These are the activations of a small neural network, seen along a few directions. Each row is one input.
Each table varies a few parts of the input and shows all the possible inputs, shuffled.
A made-up example of a description, with smaller parts first: one of 6 places along a line, together with either a single point or one of 9 places around a ring or (one of 3 separate values, together with one of 8 places around a ring).
Shared parts are said once, and a part with two or three values counts as separate values.

Other details of the inputs vary at random and push rows far along three fixed directions, the same in every table; ignore that.

Table:
x1: [ -7 -36 -18  17 -21 -32  18 -15  15  29 -20  23  28]
x2: [ 25  -7  -2  -1  -5  -7  31 -11  24 -12  12  13   4]
x3: [ 27  15 -18  -1   3 -27   2  -4  20 -16   4   5   7]
x4: [-23   2   0   7 -27  15  -5   9  13   5  -3  -8  22]
x5: [-42 -17  24  10  17   0 -56 -20 -14  28  -7   2 -20]
x6: [-21 -40  23  21  31 -32 -33 -32 -11  34  -3  19 -27]
x7: [ 34  -2 -12  -2  10 -24  21  -4   9 -15   3  13  -2]
x8: [ -2  10 -11  -6  -3   0  -1  11  -2  -5  -1  -8   3]
x9: [ 10   6  78   5  19   7 -27 -25  11 -30  44  18 -40]
x10: [-29 -43  39  13  14 -15 -41 -43   9  36   3  21 -14]
x11: [ -4   0 -14   0  -1  -1   1   5 -13  12 -13   0   8]
x12: [ 21  44   4  -9   1  15  -2  14   4 -32  16 -14  -7]
x13: [-36 -18 -22  -3 -13  25   3  24 -25  25 -27 -24  15]
x14: [-23  -3   9   0 -25  49  18  23  -9  -7   2 -17   9]
x15: [  3  10  -6  -6   0   1   5  10 -11   0  -1  -6   3]
x16: [-29  13 -18   0 -15  26 -10  26 -14  13 -14 -29  12]
x17: [ 36  31  -7  -5   5 -24   7   3  20 -30  16   1  -1]
x18: [ 4 -6 -9 -2  4  9 13  7 -8 -6 -2 -6 -3]
x19: [ 22  -3 -18   3   3 -31  18  -5   0   7  -7  10   4]
x20: [ 17   7   0   3 -19 -19  14  -9  27 -14  10  18  15]
x21: [ 39   8   8 -10  -4  -5  31  -7  30 -29  22  14   0]
x22: [  7  27  68  -4  36  36 -30  -8 -22 -34  41  -7 -58]
x23: [ 18  -6 -21  -3   4 -29  10  -7   7   0  -7  12  13]
x24: [ 39  23  -2 -12  10 -21  19   1   9 -30  16   7  -1]
x25: [-15   4  -5 -11  -6  40  10  32 -21  -5  -5 -27  -1]
x26: [  2 -31 -35  18   2 -40  20  -9  -4  35 -26  18   9]
x27: [-32 -12  45   9   9   5 -56 -31  18  16  17   4 -15]
x28: [ 17  15   0  -5   3   6  16  12  -8 -13   6  -5 -10]
x29: [-33 -20 -24  -4 -14  29   2  21 -23  22 -27 -22  18]
x30: [ 45  23  -2  -6   9 -17  23  -2   3 -26  11  10  -7]
x31: [-32 -12 -23   2 -12  33   6  26 -28  28 -29 -18   9]
x32: [-18  24  -9 -10 -12  39  -4  27 -19  -4  -6 -25   3]
x33: [  4 -20 -14   0 -11 -23  14 -16  24  15  -7  18  24]
x34: [  9 -12 -28   4   3 -35   9 -10   3  16 -20  16  15]
x35: [ -5  32  29 -18 -23  57  12  27  -2 -40  24 -23   6]
x36: [ 38  33  -9  -5   6 -20   6  -2  20 -31  11   3  -2]
x37: [-33 -34  28  13   7 -21 -46 -41  18  36   2  23  -7]
x38: [-11  33  -1 -15 -12  41  -1  30 -17 -16   6 -30  -1]
x39: [-16  -4  50   2  30  19 -41 -14 -18  -2  14  -2 -42]
x40: [-34 -14 -24  -2 -13  29   3  21 -25  24 -31 -22  15]
x41: [ 21  -9 -20   7   9 -23  23  -8   2   1  -9  13  -2]
x42: [  7 -12 -30   4  -1 -35   1  -9  10  12 -14  13  15]
Description of these inputs: one of 6 places along a line, together with either one of 2 separate values or one of 5 places around a ring.
The inputs of x29 and x7 match in every part but the place on the line of 6. If x30 is changed in the same way as x29 into x7, which row does it become? -> x31
The inputs of x10 and x2 match in every part but the place on the line of 6. If x40 is changed in the same way as x10 into x2, which row does it become? -> x41
Change only the choice among 2 separate values in x20. List by row number the other rows that result. -> x37
Start at x36 and move only the place on the ring of 5, one step at a time. The first step leads to x3. Which rows follow, in order? -> x17, x16, x12
List by row number the other rows that have the place on the line of 6 in common with x11. -> x15, x23, x24, x33, x34, x35

Table:
x43: [ 14   3 -42  -6 -25   9  41  18  17 -10 -13  -9  32]
x44: [-11 -38  18  18  24 -40 -27 -34  -4  30  -6  30 -19]
x45: [ -7  18  24 -21  -1  52  -5  13 -13 -20  15 -25 -12]
x46: [ 16  25   9  -9 -12  19  19  14   2 -27  14  -5   7]
x47: [  1 -10  17  -2  10 -25 -20 -21  15   1  12  15  -2]
x48: [ 20  -1 -56  -8  -8 -23  36  19   0   5 -24  -3  29]
x49: [ -8  28  20 -22   7  46 -11  18 -17 -23  16 -26 -14]
x50: [ -3  15  -4   2  -4  20   8  24 -14  -9   1 -19  -3]
x51: [-38  -2  -4   5  -7  27 -21  17 -24  17 -17 -20  -1]
x52: [-35  -5  18  -4  -4  28 -29   5   0   5   6 -17  -2]
x53: [ 46   5 -55  -5 -19 -25  57   4  29  -9 -12   9  30]
x54: [ 21  17 -45  -8 -15  -8  39  30  -8 -10 -19 -11  24]
x55: [-12 -17 -50   5 -29 -15  24  11   2  30 -38   4  44]
x56: [-10   9  39 -12  20  29 -25  -7 -15 -15  20 -11 -28]
x57: [ 25  20  45  -4  14 -23 -18 -22  16 -32  35  17 -20]
x58: [-38 -27 -10  19 -12   2 -13  -5  -8  48 -24   3   9]
x59: [-14 -27  11  10   3 -12 -10 -18   3  21  -7  17   2]
x60: [ 23  30  18 -20  13  28   8  18 -11 -44  23 -22 -18]
x61: [-41  -6  -7  -2  -2  32 -21  12 -16  23 -14 -21   2]
x62: [-34 -36  -6   9  -6   4  -8  -7 -11  45 -25   5   8]
x63: [ -1  14 -21  -4 -28   9  20  21  10 -10  -5 -12  24]
x64: [-31  -1  36   1   9  20 -41 -10 -19  17   3  -6 -18]
x65: [ 19  38  18  -8   0  30   8  20  -8 -41  25 -14 -18]
x66: [ -9   1   0 -12 -10  31   6  11  -3  -8  -1 -16  11]
x67: [ 32  14  42   1  20  -9  -7 -25  19 -24  32  18 -33]
x68: [ 34  15 -32  -3 -12 -20  45   9   5 -11  -4   9  19]
x69: [  6  -9  16  18  12 -39 -23 -32  18  10   4  26  -7]
x70: [ 27   0 -32  -4 -19 -19  38   4  30 -17   0   5  26]
x71: [-50 -13   6   9 -23  33 -15  16 -10  22  -8 -18  12]
x72: [-11  -8   5   7  10 -19 -18 -15  -9  20  -8  11  -4]
x73: [-41 -22  16   0   8  13 -40 -12 -15  37 -11  -4  -7]
x74: [ 25  21 -10 -10 -23   1  38  19  11 -29  11  -2  21]
x75: [-10  35  21 -10  -1  45 -11  19 -16 -23  14 -26 -16]
x76: [-30 -25 -21   9   3  -5 -21  -1  -9  34 -24  -2   4]
x77: [ 40   1 -41  -6 -26 -30  61  10  28 -17  -5  15  36]
x78: [  5  20  -2 -13  -3  38  10  22  -8 -28   9 -24  -7]
x79: [ 16  21  -2 -12   1  22  16  10   3 -26  12 -14  -5]
x80: [ 21   2  -9   4   3 -15  21  -6  11  -6   2  12  -3]
x81: [ 33  10   9   2  29 -36 -11 -18  13 -16  17  13 -22]
x82: [ 35   2   0  16  24 -61  -6 -26  14  -3   5  27 -14]
x83: [ -3   3  -7 -13  -2  25   8  16 -15 -11  -3 -16   0]
x84: [-13 -12 -13   4  -4  -4  -9  -6  11  16 -11   2  12]
x85: [-13 -13 -42   1 -12  11  19  23  -9  15 -26 -20  19]
x86: [ 44 -13 -13   6  15 -74   8 -38  35   2   2  44  10]
x87: [-27  -6  32   8  17  13 -33   0 -28  12   5  -8 -22]
x88: [  6  15 -27   1 -18  12  30  21  -3  -4  -7  -9  15]
x89: [-13  18  31  -8  -6  55  -4  17  -3 -25  18 -22 -12]
x90: [ 34  14  35   4  30 -19  -7 -16   8 -30  30  12 -37]
x91: [-31 -21 -21  -1  -1   6 -14   8 -19  30 -25  -8  10]
x92: [-44 -33  -8  11 -20  12  -5   6   2  32 -19  -5  18]
x93: [ 17  27  33 -11  16  14 -19  -9  10 -26  29  -3 -26]
x94: [ 30 -10  24   1  17 -44  -6 -35  26 -16  24  29 -10]
x95: [-19 -39  20  18  28 -32 -32 -27 -12  34  -8  19 -20]
x96: [ 35 -12   2  15  20 -54   5 -30  20  -3   7  36 -16]
x97: [-38 -28  -8  20 -14   2 -13  -4  -4  40 -22   4  15]
x98: [  8  -8  19   9   9 -23 -10 -24   2  13   6  22 -10]
x99: [-18 -13 -37   4 -14  -8   7  14 -16  26 -32  -3  22]
x100: [  4  -1  12  11   8 -23 -19 -23   9  12   2  16 -11]
x101: [ 20  33  24 -19   5  34  16  15  -7 -41  25 -13 -17]
x102: [ -9 -15   6  12   9 -19 -13 -11 -12  18  -6  14  -7]
The inputs of x59 and x89 match in every part but one. If x62 is changed in the same way as x59 into x89, which row does it become? -> x67
The inputs of x43 and x66 match in every part but one. If x52 is changed in the same way as x43 into x66, which row does it become? -> x47
What is each input in this table made of? -> one of 2 separate values, together with one of 5 places around a ring, together with one of 6 places along a line
Change only the place on the line of 6 in x66. List by row number the other rows that result. -> x45, x56, x60, x83, x94
Start at x93 and move only the place on the ring of 5, one step at a time. The first step leads to x53. Which rows follow, in order? -> x67, x58, x100
Start at x51 and move only the place on the ring of 5, one step at a time. The first step leads to x65. Which rows follow, in order? -> x96, x78, x76
Change only the choice among 2 separate values in x93. List by row number the other rows that result. -> x73
Change only the choice among 2 separate values in x65. List by row number the other rows that result. -> x102
